These are the activations of a small network on made-up records, seen along a few directions, one row for each record.
Here are examples, each followed by its value of one field, GEDI.
Other fields move the rows too, some of them a lot.
In the rows, 500 means zero.
Strong random noise was added to every row along 17 fixed directions; ignore it. To show where, here is one row again and again, with new noise each time:
[541 597 441 535 500 708 698 549 345 524 435 537 438 545 514 316 530 209
 243 460 640 500 680 640 631 425 425 550 568 566 531 447 424 556]
[349 661 403 687 289 551 567 558 538 528 618 572 623 367 616 362 571 343
 368 365 530 393 656 703 544 606 318 508 481 585 492 278 368 702]
[570 577 630 591 514 444 592 444 423 563 654 491 463 543 597 424 411 500
 319 524 747 556 496 505 742 611 502 413 540 406 334 619 440 396]
[774 262 373 444 530 350 335 289 439 594 372 623 348 439 659 379 511 475
 710 517 809 437 671 397 685 461 481 654 483 295 235 835 414 495]
[443 427 349 460 320 310 568 319 675 544 584 537 747 436 785 533 535 328
 840 530 640 382 403 508 407 552 373 387 435 560 325 590 457 385]
[621 514 498 526 554 542 614 348 623 534 709 376 511 549 598 611 509 399
 623 540 789 508 480 475 760 570 544 447 588 449 310 682 486 455]
[495 336 556 453 780 445 288 569 489 514 570 229 285 463 394 692 563 796
 560 369 454 552 678 376 650 445 673 655 518 316 343 420 624 378]
[569 503 530 410 401 221 505 590 502 339 423 475 557 642 851 458 355 500
 500 501 501 526 476 649 438 641 405 456 446 502 448 531 570 493]
[556 580 413 502 611 600 488 302 733 575 321 490 592 598 499 454 796 477
 593 734 398 788 494 450 359 383 469 502 634 762 643 504 442 687]
[492 430 618 447 326 691 592 670 481 383 883 198 485 430 675 539 436 426
 437 301 691 373 889 636 748 598 579 598 423 261 450 356 471 498]
[643 642 520 648 374 679 522 634 474 647 820 432 567 467 566 609 191 540
 384 289 672 496 346 516 648 598 382 432 329 297 447 526 522 447]
[360 564 478 665 516 765 546 359 543 639 688 668 508 490 308 653 444 319
 613 413 535 477 371 512 584 552 430 513 335 645 487 634 502 487]
[415 293 553 537 329 437 385 457 574 534 604 651 415 477 504 550 275 615
 642 416 482 494 444 486 415 646 414 420 433 507 282 455 497 492]
[534 540 565 457 612 440 524 521 583 432 396 469 546 728 726 344 543 572
 363 577 341 533 527 635 339 350 382 377 541 687 406 378 399 220]
[575 414 606 475 531 437 406 453 510 363 498 677 352 602 542 488 395 465
 619 514 510 248 527 475 435 384 442 517 387 492 373 735 413 349]
[547 754 470 579 742 317 430 641 522 350 508 541 541 569 516 737 583 396
 552 487 487 217 231 477 572 356 429 471 374 644 492 703 550 291]
[555 788 672 600 491 341 501 439 578 660 550 209 665 464 675 375 512 739
 348 512 461 586 534 238 408 279 443 459 497 172 509 436 490 374]
[592 798 588 645 487 469 579 490 554 565 412 513 655 539 419 722 429 375
 449 543 519 508 124 304 826 437 457 461 333 591 505 598 721 367]
[372 429 394 521 557 434 563 345 508 598 363 577 472 424 395 426 663 429
 535 564 507 528 562 464 497 476 514 518 630 607 399 419 484 537]

[431 578 356 542 535 574 458 495 432 592 509 540 748 332 591 354 687 483
 479 394 341 204 636 650 447 290 410 681 154 456 616 481 363 210] => nik
[657 309 532 315 591 621 478 522 429 398 477 628 464 549 417 519 585 573
 524 695 503 515 471 576 502 546 704 549 349 616 674 677 454 390] => mokup
[522 457 599 552 734 758 463 652 381 523 554 562 211 624 167 544 336 576
 242 409 440 468 415 481 505 364 508 401 666 590 380 417 450 322] => pove
[508 373 589 438 357 620 763 228 581 555 341 629 609 488 335 291 505 667
 422 741 298 509 583 569 508 601 704 564 440 483 577 354 514 493] => ked
[582 238 371 273 644 495 635 597 325 397 422 499 402 591 491 509 394 466
 502 441 550 370 549 704 521 611 643 534 543 469 404 502 580 323] => zolo
[513 545 457 557 430 465 492 604 628 379 375 538 505 589 549 576 474 578
 462 446 316 544 474 702 612 681 444 528 471 684 477 267 633 685] => ked
[364 264 566 414 634 428 376 434 336 519 619 621 369 534 508 299 514 574
 469 529 524 537 694 596 252 657 575 500 574 454 507 687 295 505] => zuka
[416 373 482 451 429 549 607 367 376 680 569 485 582 399 515 428 536 343
 512 491 709 581 596 434 624 558 574 516 441 421 455 572 486 387] => zudav
[462 326 505 392 370 514 660 334 566 514 321 377 548 408 422 493 611 374
 570 655 547 608 606 433 776 527 657 564 646 542 421 359 619 544] => zut
[505 465 445 591 603 735 378 297 675 582 482 484 470 578 521 494 507 596
 650 376 304 543 669 646 590 476 431 727 355 533 431 526 503 509] => sode
[642 174 385 378 565 491 274 624 555 379 453 482 346 430 510 351 707 722
 442 587 496 489 815 671 483 574 627 560 769 538 439 322 274 705] => zuka
[447 657 571 554 240 345 529 564 454 436 408 602 569 387 528 369 502 401
 357 626 533 537 464 416 410 488 413 429 551 530 654 455 451 725] => sode
[763 298 554 293 336 519 705 402 566 404 480 541 571 550 548 403 515 420
 541 800 724 471 511 491 605 618 693 406 646 471 492 605 425 520] => koziz
[354 438 346 502 407  89 410 528 345 555 142 607 461 315 516 488 439 473
 593 352 430 356 446 352 490 379 372 571 429 421 286 338 691 372] => dafev
[641 373 518 473 553 620 408 654 567 377 336 567 343 601 393 593 430 558
 432 495 359 412 408 549 678 373 456 462 529 738 306 326 540 312] => zefuv
[572 653 555 510 374 470 699 393 665 279 485 549 637 618 777 293 671 333
 415 740 575 414 635 751 638 561 467 439 592 697 497 500 311 548] => dafev
[505 209 395 286 275 683 696 562 511 473 462 378 489 474 556 483 469 332
 586 450 586 542 697 553 508 491 556 480 592 523 431 206 546 499] => zudav
[557 273 642 397 476 399 389 636 431 517 525 406 499 552 660 448 383 734
 376 454 482 585 517 521 598 553 534 402 431 455 295 337 503 127] => koziz
[376 398 501 385 300 347 706 478 504 305 385 715 506 451 477 325 716 216
 451 803 636 459 559 541 367 625 563 325 787 801 573 425 353 767] => mokup
[328 410 574 558 529 559 424 354 653 526 692 577 592 453 403 570 677 597
 666 521 376 445 589 519 520 655 620 565 357 585 512 503 449 517] => tas
[666 369 480 458 524 469 216 717 492 448 788 507 418 382 515 497 428 815
 475 495 589 387 481 521 261 536 507 397 579 343 503 557 255 530] => pove
[599 293 729 481 286 866 194 602 658 464 928 462 298 530 555 579 430 642
 633 521 653 769 625 349 321 400 390 327 502 533 513 513 225 604] => nik
[144 478 677 520 511 480 479 450 368 562 473 534 442 388 197 582 505 497
 501 417 296 440 528 258 412 357 579 589 372 451 554 448 615 365] => zefuv
[508 478 482 611 518 716 344 389 581 634 702 459 555 418 543 530 680 566
 534 513 617 749 616 610 797 643 508 579 420 593 500 542 386 572] => zut
[470 629 514 538 489 675 562 426 588 576 568 520 636 654 602 421 413 385
 499 472 421 535 431 552 255 438 349 407 453 585 586 573 415 453] => zolo
[603 531 434 521 578 746 755 391 585 574 294 408 445 621 386 422 563 384
 379 509 473 580 649 533 736 453 570 581 701 537 407 280 612 626] => tas

Which value of GEDI does each new row have?
[479 517 736 478 744 553 407 405 485 487 747 459 497 563 368 609 610 628
 568 590 486 445 503 371 486 469 712 559 342 385 662 847 433 306] => koziz
[315 450 357 377 771 383 529 361 308 729 351 346 653 353 429 435 789 580
 470 575 440 714 546 461 451 460 674 609 504 472 612 472 581 278] => pove
[553 406 405 389 867 454 472 270 497 748 203 326 397 655 478 389 551 810
 618 472 259 748 602 315 148 228 554 628 572 264 464 475 635 354] => tas
[398 549 311 512 446 683 622 616 685 526 596 293 732 464 644 581 612 334
 559 265 388 268 578 634 504 334 359 454 453 645 373 113 515 267] => mokup
[414 218 547 484 600 506 390 456 367 631 354 552 262 499 299 521 310 735
 460 387 375 651 501 446 587 517 557 571 456 454 283 385 656 306] => sode
[475 440 162 610 657 420 635 496 511 618 522 504 497 468 479 469 324 649
 403 267 483 362 449 890 614 913 503 511 700 418 197 288 575 607] => zolo
[550 441 538 373 391 275 407 437 546 387 464 392 503 507 744 535 507 428
 774 538 612 574 589 374 428 522 510 574 456 356 540 727 564 647] => zudav
[641 636 398 481 578 392 658 381 547 377 213 430 383 697 625 459 437 407
 538 520 478 635 589 649 581 625 501 685 655 440 523 598 699 887] => ked
[432 439 656 578 340 733 467 386 469 522 487 603 380 383 378 332 655 316
 414 553 592 422 850 386 742 298 484 611 471 548 442 440 323 514] => nik
[692 778 552 553 650 334 525 739 514 390 578 277 385 563 604 537 619 420
 315 525 772 437 394 268 552 212 417 262 859 479 363 502 406 445] => mokup
[752 500 621 572 171 726 387 410 696 632 371 540 526 469 403 559 252 426
 588 492 509 478 368 133 639 269 366 502 431 414 420 508 564 564] => pove
[112 543 440 565 528 403 581 453 428 691 529 412 564 390 455 498 521 370
 514 331 456 492 415 372 321 346 366 365 587 554 344 298 541 250] => pove
[237 390 443 415 473 526 567 530 390 414 733 450 377 409 486 563 595 174
 639 475 756 538 674 514 332 562 525 461 670 540 580 610 420 714] => sode
